Each row has a name. After each piece below comes the name of the row it's from, unless a question asks for something else. Each question is about the rows just above it.

Columns, left to right: N M U P S H Q K
paka: [ 91 151 120 174 120  98 131 156]
sopi: [171 147 164 125  71 110  97 113]
Tiz: [ 70  94 145  65  91 115 113 109]
dila: [101 151 144 147 107 124 124 117]
ravo: [ 73 160 140 166  78  78 124 139]
zagi: [165 114 144 102 154 171 146 112]
vasel: [108 125 164 131  89 127  80 125]
Kilu: [ 66 139 177 128  66 103 111 111]
kef: [136 132 140  92 156 164 156 111]
Which row holds [ 94 145  65  91 115 113]?	Tiz
[107  78] is in which column, read top down?	S
q: [171 146]	zagi

Columns, left to right: E X F Y T W C B Z
zagi: [101 104 158 102 130 131 104 133 116]
Kilu: [ 98 112 171  83 141 134  79 133 114]
dato: [120 165  80 125 124 114 129 132 126]
paka: [ 98 125 140 116 132 129 114 130 124]
dila: [120 125 140 116 132 129 114 172 103]
melos: [103 125 165  93 129 146 129 130 132]
sopi: [ 67  70 159  94 129 146 107 159 103]
vasel: [120 125 140 116 132 129 114 130 124]
kef: [ 86 128 130  82 165 174  83 178 105]
Go on from [ 94 129 146] to the end of its row.	[107 159 103]
Which column holds [129 114 114 129 107 114] top down?	C
Which column holds [124 132 132 129 129] top down?	T
The row with [ 98 125 140 116 132 129 114 130 124] is	paka
Which row holds [125 165  93 129 146 129]?	melos

Columns, left to right: R V G A L
Fitov: [ 66 108  56 151 158]
melos: [140 166 136 148 116]
dato: [140 165 136  89 144]
q: [ 66 108]	Fitov
[116 144] is in which column, read top down?	L
After [140 165 136], its row goes on with	[ 89 144]

Columns, left to right: selo vov tipez Rovu
Fitov: [ 65 127 138 133]
vasel: [145 130 123 132]
paka: [123 145 122 146]
kef: [125 130 129 134]
dila: [120 116 137 102]
zagi: [148 130 117 164]
Kilu: [121 146 119 141]
q: [122 146]	paka
Which row holds [137 102]?	dila

Columns, left to right: godim Gil Bidul gobif Zofu
Kilu: [109 126 129 151 102]
dila: [122 129 126 149 116]
Tiz: [146 129 124 129 125]
ravo: [146 124 123 125 120]
dato: [124 130 126 149 119]
vasel: [111 198  75 106 137]
zagi: [108 145 130 151 141]
Go on from [111 198] to the end of its row.	[ 75 106 137]
q: [109 126 129 151]	Kilu
Which column holds [125 120 119 137 141] top down?	Zofu
Go on from [129 151] to the end of its row.	[102]

Columns, left to right: Dev dufom lamop Seku zuzo Pobe duta sugi Duguf meva
dato: [118 153 139 133 118 134 118  89 119 124]
Fitov: [123 121 100 156 152 131 121  89 108 136]
vasel: [106  74 120 153 139 133 118 106 114 144]
zagi: [145 151 137 124 114 116  90 142 153 119]
After [145 151 137 124], its row goes on with	[114 116  90 142 153 119]
q: [120 153 139 133]	vasel
q: [120 153 139 133 118]	vasel
q: [121 100 156]	Fitov
Which column holds [121 118] top down?	duta
[121 100 156 152 131 121  89 108] is in which row?	Fitov
Which column holds this, read top down? [121  74 151]	dufom

Columns, left to right: tugaf vel medi Vop latud Ped
melos: [157 143 175  65  64  51]
ravo: [109 137 173 144 163  84]
paka: [ 60 143 175  65  63  51]
kef: [192  51 115 141  97 128]
Kilu: [110 167 139 121 132 163]
vasel: [119 112 109 109 155 147]
dato: [203 138  95 188 196  96]
sopi: [119 137 174 189 182  95]
Tiz: [193 134  62 168 134  69]
Fitov: [ 60 143 175  65  63 155]
zagi: [129 165 180 130 166 105]
dila: [179 153  81 108  98 164]
q: [64 51]	melos
[143  51] is in which column, read top down?	vel
q: [109 137 173 144 163]	ravo
q: [109 155 147]	vasel
The rest of the row after [137 174]:	[189 182  95]
After [193 134  62], its row goes on with	[168 134  69]
The row with [ 95 188] is	dato

Columns, left to right: Res Futop bidor mifom muvot Vasu
ravo: [144 124 146 135 134 183]
zagi: [ 92 141 144 164  85  90]
paka: [153 101 159 109 104 142]
Fitov: [175 127 119 100 133 130]
vasel: [ 84 103 122 122 145 136]
sopi: [ 84 103 122 122 150 136]
Kilu: [155 130 151 131 158 123]
kef: [153 101 159 109  79 142]
[122 122 151] is in which column, read top down?	bidor
Go on from [155 130 151 131 158] to the end of its row.	[123]
Which column holds this, read top down? [130 136 136 123 142]	Vasu
[144  92 153 175  84  84 155] is in which column, read top down?	Res
Go on from [141 144 164] to the end of its row.	[85 90]

Columns, left to right: zuz raku soz Mot Gom tobo
melos: [119 151 111 129  70 112]
zagi: [ 64 117 142 116 164 143]
ravo: [144 150 111 129 164 116]
Which column holds [116 129] top down?	Mot
q: [129 164 116]	ravo
After [151 111 129], its row goes on with	[ 70 112]

Columns, left to right: lokav Tam Vak riz ton bita Fafu
melos: [124 125 118 134 131 125 149]
ravo: [133 133 105 142 139 139 125]
vasel: [127 145 120 136 120 160 131]
sopi: [133 120  89 116 147 135 135]
paka: [127 122 102 141 121 134  94]
kef: [120 127 132 131 116 121 115]
dila: [119 124 130 114 119 125 114]
Kilu: [120 128 132 131 116 121 110]
dato: [127 122 135 142 138 134 140]
Tiz: [149 115 121 133 108 112 121]
zagi: [149 115 121 133 108 120 121]
Go on from [120 128 132 131 116] to the end of its row.	[121 110]
q: [127 122 102 141]	paka
Which row holds [127 132 131 116 121]?	kef
The rest of the row after [130 114 119 125]:	[114]

Columns, left to right: bifu Far Did mak tal zufi gog tuzen dobub Fofe
melos: [117 155 122 128 158  71 136 119  94 136]
sopi: [116 144 105 139 125 128 115 111 113 154]
Kilu: [115 144  87 107 144 141 132 149 132 106]
Fitov: [123 126 124 139 129 120 122 131 128 134]
Tiz: [139 145 117  94 152 109 142 158 156 119]
dato: [133  71 167 164 105 143 128 161 179 103]
kef: [160 113 137 156 159 109 142 157 161 118]
ravo: [149 111  87 107 144 141 152 149 132 106]
Which column holds this, read top down? [132 122 142 128 142]	gog
q: [142 158]	Tiz
Which column holds [128 139 107 139  94 164 156] top down?	mak
Go on from [109 142 157] to the end of its row.	[161 118]
Go on from [116 144] to the end of its row.	[105 139 125 128 115 111 113 154]
q: [152 149 132 106]	ravo

Columns, left to right: luvor Gigo bir kadol vefim sanar napuf Gid Sizo legag
Kilu: [123 106 191 130 109 155 116 127 135 180]
ravo: [113 144 171 124 136 147 142 129 118 174]
dila: [122 123 175 126 110 157 122 127 127 181]
vasel: [119 132 165 123 131 151 146 123 125 183]
sopi: [127 102 189 130 111 157 122 127 134 180]
Where do [129 118] appear?	ravo
Go on from [111 157 122 127] to the end of its row.	[134 180]
The rest of the row after [106 191]:	[130 109 155 116 127 135 180]
The row with [116 127 135] is	Kilu

Columns, left to right: fuga Vomid nevam bopu
dila: [ 77 137 132  89]
Kilu: [159  94 152  80]
kef: [197 134 123  68]
ravo: [ 74  94 152 139]
vasel: [171 108 144  85]
sopi: [128 172 153 104]
dato: [197 134 123  86]
paka: [116  96 123  85]
melos: [128 172 121  94]
Fitov: [ 98  93 153 105]
Tiz: [109 137 132  89]
zagi: [152 123 121  95]
Which row holds [159  94 152  80]?	Kilu
q: [ 74  94 152 139]	ravo
The rest of the row after [74 94]:	[152 139]
After [116  96 123], its row goes on with	[85]
q: [123  85]	paka
After [98 93], its row goes on with	[153 105]
After [159  94 152], its row goes on with	[80]

Columns, left to right: Gegub Piz zupem Rumot ser Koz merik
paka: [116  70 118  89 107 162 149]
Fitov: [134  89 145 107 118 160 129]
zagi: [165 149 113  56 130 119 157]
Which column holds [129 157] top down?	merik
q: [162 149]	paka

Columns, left to right: batu Sut parak nuz
vasel: [ 92 116 124 129]
kef: [120 138  95 131]
paka: [145  97 136 146]
dila: [120 137 148 136]
ravo: [162 167 114 103]
Tiz: [ 97 131 140  71]
dato: [141 128 120 120]
melos: [120 138  95 119]
sopi: [130 120 120 120]
zagi: [ 99 120  57 129]
q: [141 128 120 120]	dato
Which row holds [ 97 131 140  71]?	Tiz
q: [167 114 103]	ravo
Where do [ 95 131] appear?	kef
Where do [128 120] appear?	dato

Columns, left to right: paz bevu piluv pom Rosu
ravo: [135  94  61 200 162]
Kilu: [106  93 160 204 119]
melos: [110 197 131  67 176]
paka: [141 135  93  61 131]
Tiz: [ 79 153 192 201 162]
kef: [135  95 131  67 176]
sopi: [112  84 152 198 112]
Go on from [135  94] to the end of its row.	[ 61 200 162]
Which column holds [106 110 141  79 135 112] top down?	paz
Which column holds this, read top down? [ 67  61 201  67]	pom
q: [135  93  61 131]	paka
[ 67  61 201  67 198] is in which column, read top down?	pom
After [94 61], its row goes on with	[200 162]

Columns, left to right: Zula rovi Bog let peb vomut
kef: [118 185 118 125 148 101]
ravo: [ 78 179 107 102 184 110]
Fitov: [125 149 101 141 147 122]
dato: [118 185 117 125 148 175]
Tiz: [ 80 115 118  89 143 124]
Go on from [118 185 118 125 148] to the end of its row.	[101]
Which column holds this, read top down? [118  78 125]	Zula
Go on from [185 118 125 148] to the end of its row.	[101]
[115 118  89 143] is in which row?	Tiz
q: [125 148 101]	kef
q: [118 185 118]	kef

Columns, left to right: lon zito fidek sakiz
dila: [ 73  74 173 133]
melos: [133  73 173 136]
zagi: [133  73 173 165]
[133 136] is in which column, read top down?	sakiz
Go on from [ 74 173] to the end of its row.	[133]
[73 73] is in which column, read top down?	zito
Where do [133  73 173 136] appear?	melos

Columns, left to right: lega gezi varan mami Komiv kegu durap gule
melos: [153 104 140 153 114 100 108 143]
dila: [116 127 126 115 138 136 121 123]
Fitov: [ 88 163 125  87 180 188 147 115]
Kilu: [127 128 127 127 127 128 128 127]
kef: [149  91 169 149 163 122  76 161]
ravo: [108 136 158 108 114 100 109 142]
[128  91] is in which column, read top down?	gezi
After [149 163], its row goes on with	[122  76 161]
Go on from [114 100 108] to the end of its row.	[143]
Which column holds [136 188 128 122] top down?	kegu
q: [126 115 138 136 121 123]	dila
[115  87 127] is in which column, read top down?	mami

Columns, left to right: tanud petu Busu giful Vip laf kolu Gemu ramot
Tiz: [164 116 124 152 149 132 146 126 110]
melos: [ 92 123 134  87 151 120  71 168 123]
zagi: [143 120 130 137 140  51 174 171 165]
ravo: [116 124 152 149 134 146 126  90 123]
dila: [164 123 134  86 151  50 174 124  83]
[116 124 152 149 132 146 126] is in which row?	Tiz
q: [174 124]	dila
After [ 51 174], its row goes on with	[171 165]
Go on from [123 134  86 151] to the end of its row.	[ 50 174 124  83]
The row with [123 134  87] is	melos
q: [149 132 146]	Tiz

Columns, left to right: supug Mimo Lasu rivaz falez
zagi: [145 157 109 150 115]
vasel: [163 157  93 145 109]
dila: [163 144 136 105 121]
kef: [149 153 105 150  96]
Tiz: [154 138 108 141 119]
ravo: [160 136 105 144 108]
Fitov: [154 153 100 147 115]
dato: [160 136 105 144 107]
Kilu: [151 149 104 148 110]
melos: [152 143 110 156  57]
paka: [143 139 112 153 105]
The row with [154 153 100 147] is	Fitov
q: [160 136 105 144 107]	dato

Columns, left to right: tudur Dolid mor bafal Vudem
dato: [ 97 169 109 126  92]
zagi: [107 148 138 155 104]
Tiz: [ 99 128  69  71 110]
dila: [131 121 184 170 141]
ravo: [ 80  97 159  92 126]
Fitov: [118 109 196 170 159]
q: [121 184]	dila
After [159  92], its row goes on with	[126]
Where do [126  92] appear?	dato
Which column holds this, read top down? [104 110 141 126 159]	Vudem
[ 97 107  99] is in which column, read top down?	tudur

Columns, left to right: Lur nalaf Bavi vuli zag tegi sagap dosen gefum
paka: [144 116 167 158 140 133  96 107 127]
Fitov: [130 139 114 121 156 113 155 114 130]
kef: [115 128  84 111  89 155 155 115  94]
Kilu: [130 139 114 121 156 113 131  89 154]
melos: [116 134 113 135 139 141 108  96 158]
dato: [130 139 114 121 156 113 155 113 158]
Which row holds [140 133  96 107]?	paka
The rest of the row after [155 114]:	[130]
Which column holds [127 130  94] top down?	gefum
Go on from [167 158 140] to the end of its row.	[133  96 107 127]

Columns, left to right: piluz vos zil Repul pafuz fuf Toz figi mipe
paka: [137 147 128 141 128 154 148 156 131]
zagi: [139 147 128 142 128 160 148 183 131]
kef: [137 149 128 141 128 160 148 182 131]
sopi: [137 147 128 141 128 156 155 162 131]
Fitov: [165 147 128 141 128 160 148 188 131]
dila: [137 147 128 147 128 161 179 182 131]
Go on from [148 183] to the end of its row.	[131]
After [179 182], its row goes on with	[131]

Columns, left to right: zib Kifu fuzu Pela sinid Firib miza Fogep Kuf
dila: [137 154 134  56 146 175 125  92 122]
kef: [110 129 168 162 147 175 125  92 122]
zagi: [ 56 121  94  95 121  95  95  92 122]
Go on from [147 175 125] to the end of its row.	[ 92 122]
q: [ 56 146 175 125]	dila
Where do [162 147 175 125  92 122] appear?	kef
q: [137 154 134  56 146 175 125  92 122]	dila

Columns, left to right: neluk vive kisir zus Zin zelup
zagi: [ 73 177  93 131 108 187]
melos: [153 144 157 143 107 104]
paka: [122 113 165 165 148 137]
sopi: [149 167 168 128 103  77]
vasel: [108  93  73 177 131  70]
Where do [108  93  73 177 131] appear?	vasel
[137  77  70] is in which column, read top down?	zelup

Columns, left to right: kotok midoz foro guke Pivo Gami Lel vap
ravo: [111 142 141 143 109 124 104 109]
dila: [140 147 142 136 143 143 135 124]
Tiz: [127 143 153 121 127  72  83 163]
vasel: [103  79  84 138 103 136 117 115]
zagi: [150 117 137 112 168 140 146 144]
q: [ 83 163]	Tiz
q: [111 142 141 143 109]	ravo
[147 143  79 117] is in which column, read top down?	midoz

Columns, left to right: bego zazo nime nipep bule vugur kupib
vasel: [ 86 146 129 120 138 165  97]
Fitov: [ 90 138 127 118 120 162  95]
Kilu: [120 129 131 123 133 142 114]
sopi: [130 127 125 125 127 128 118]
melos: [ 90 138 128 118 120 129 100]
kef: [ 86 146 128 120 116 129  99]
paka: [ 90 138 128 140 120 129 100]
Tiz: [155 124 132 192 108  72 163]
Where do [ 90 138 128 140 120 129 100] appear?	paka
Which column holds this, read top down? [127 138]	zazo
q: [ 90 138 128 140 120]	paka
After [ 90 138 128 118 120], its row goes on with	[129 100]
The rest of the row after [ 86 146 128 120]:	[116 129  99]
Which column holds this, read top down? [127 120 116]	bule

Columns, left to right: kuv Bogid bodi Boz Zod lebez zud guse vafu Teg
kef: [128 102 150 118 121 188 141 125 150 139]
vasel: [128 102 150 187 102 141 121 106 117 127]
zagi: [147 115 127 113 136 203 122 106 143 125]
melos: [137 150 118 188 102 141 121 106 143 125]
q: [118 121 188 141 125 150 139]	kef
Which column holds this, read top down? [187 113 188]	Boz
Go on from [128 102 150 118] to the end of its row.	[121 188 141 125 150 139]
Where do [102 150 118 121 188 141] appear?	kef
The rest of the row after [147 115 127 113]:	[136 203 122 106 143 125]
After [188 102 141 121 106], its row goes on with	[143 125]

Columns, left to right: Dezes tadom fenos Roko kirav
sopi: [159 203 106 152 164]
ravo: [128  81 118 147  98]
dila: [142 184 151 141  96]
Kilu: [ 99  93 147 137 135]
dato: [ 99  93 147 161 109]
vasel: [116 131  66 138  65]
Which row holds [131  66]?	vasel
Which column holds [118 151] top down?	fenos
q: [147 137]	Kilu

Columns, left to right: Pep Pif Buv lufi muf
zagi: [106  83  95  80 185]
paka: [121 118 163 163 131]
ravo: [118  97 164 134 104]
kef: [151  76 164 134 172]
sopi: [ 71 123 120 113  62]
Kilu: [152  76 118  91 152]
dato: [115 125 133 141  63]
dila: [ 71 114 121 141  51]
Which column holds this, read top down? [134 134 113  91 141 141]	lufi
Which column holds this, read top down? [123  76 125 114]	Pif
q: [ 76 118  91]	Kilu
After [152  76], its row goes on with	[118  91 152]

Columns, left to right: zar gato dozu Rosem Getes fikoz dulo Defus baguf sar
Fitov: [120  97 113 141 151 151  96 133 118 144]
Kilu: [129 115 121 133 135 123  97 126 127 135]
melos: [118 132 118 134 151 150  96 132 118 144]
zagi: [148 131 123 117 106 155  86 125 131 120]
dila: [ 98 150 119 145 158  77 158 114 132 130]
Tiz: [136 132 118 135 151 150  99 137 123 132]
ravo: [ 98 150 119 145 158  85  88 110 137 137]
kef: [136 132 118 135 151  65  99 137 123 132]
q: [118 135 151  65]	kef
Where do [118 135 151 150  99 137] appear?	Tiz
The rest of the row after [158  85]:	[ 88 110 137 137]
Go on from [113 141] to the end of its row.	[151 151  96 133 118 144]
q: [123  97]	Kilu
After [132 118 135 151 150], its row goes on with	[ 99 137 123 132]

Columns, left to right: sisov Zovoz ralal deve voziv vano gam
dila: [ 96  90 128 163 128 103 128]
paka: [ 97  90 128  93 167  74 128]
kef: [151 192 119 134  90 155 145]
dato: [145 119 163 143 128 128 108]
Which column holds this, read top down? [163  93]	deve
q: [163 143]	dato
The row with [103 128] is	dila
[ 97 151 145] is in which column, read top down?	sisov
[167  90 128] is in which column, read top down?	voziv
The rest of the row after [ 97  90 128]:	[ 93 167  74 128]

Columns, left to right: sib bupe Vifo Nazur kol Vadel
dato: [162  95  63 152 117 150]
sopi: [116 161  63 152 116 150]
zagi: [ 69  88 194 191 126 154]
Which column holds this, read top down? [117 116]	kol
After [ 63 152 117], its row goes on with	[150]
The row with [117 150] is	dato
After [116 161  63], its row goes on with	[152 116 150]

Columns, left to right: kipa vad met tilu Kefe Patu lotab boge
melos: [103 115 176 117  97 134 129 131]
paka: [110 148 115 152 117 128 123 142]
Tiz: [137 147 127 110 138 141 134 131]
zagi: [136 158  95 138  96 115 118  78]
sopi: [176 131 106  73 145 180 182 116]
vasel: [103 115 176 117  97 118 113 160]
ravo: [102  86 123 167 128 101 105 133]
dato: [158 139  83 138 148 140 149  93]
kef: [142 163  86 134  92 116 121  67]
dila: [123 110 148 114 152 135 136 159]
Go on from [115 152 117] to the end of its row.	[128 123 142]
q: [142 163  86 134  92 116]	kef
Where do [110 148 114 152] appear?	dila

Columns, left to right: gagod defom reg Gako Vub zekas pil mozi Zun
dila: [133 186 141  99 122 167 138 167 163]
dato: [133 186 141  98 122 167 139 168 164]
zagi: [132 183 137 104 128 168 132 163 159]
Kilu: [129 179 133 107 133 167 129 161 155]
Tiz: [132 112 142  98 122 146 129  62  98]
sopi: [136 126  97 113 132 139 124  92  97]
After [141  98 122], its row goes on with	[167 139 168 164]
The row with [137 104 128 168 132] is	zagi

Columns, left to right: Lomo kikis gon Budug Gafar Gubud
melos: [103 153 119 181 111 161]
dato: [115  92 111 188 118 125]
kef: [119 114  74 121  93  95]
sopi: [141 104 180 160 160 135]
Tiz: [150 165 170 124 120  73]
Kilu: [129 160 177 142 151 165]
dila: [135  85 100 123 114  77]
vasel: [133 175 152 113 106  83]
Where do [151 165] appear?	Kilu
Which row holds [175 152 113]?	vasel
Which column holds this, read top down? [115 119 141 150 129 135 133]	Lomo
[77 83] is in which column, read top down?	Gubud

Columns, left to right: ful Mani koba Nukal
Tiz: [125 119 125 150]
Kilu: [117 116 115 140]
Fitov: [125 127 144 120]
dato: [113 135 136 107]
kef: [137 123 119 125]
dila: [113 135 122 124]
melos: [137 123 119 127]
The row with [123 119 125] is	kef
q: [117 116 115]	Kilu
The row with [144 120] is	Fitov
Which column holds this, read top down? [117 125 113]	ful

Columns, left to right: Domep zet zugat Zarod rad
melos: [125 181 185 133  86]
Fitov: [130 149 197 184  88]
Kilu: [118 102 121 108 133]
zagi: [121 147 142 126 112]
kef: [131 149 197 102 134]
dato: [169 181 186 133  71]
sopi: [137 128 178 179 108]
paka: [140 160 125 127 123]
[140 160 125 127] is in which row?	paka
q: [147 142 126 112]	zagi
[130 118 121 131 169 137] is in which column, read top down?	Domep
[108 123] is in which column, read top down?	rad
The rest of the row after [130 149 197]:	[184  88]
The rest of the row after [181 186 133]:	[71]

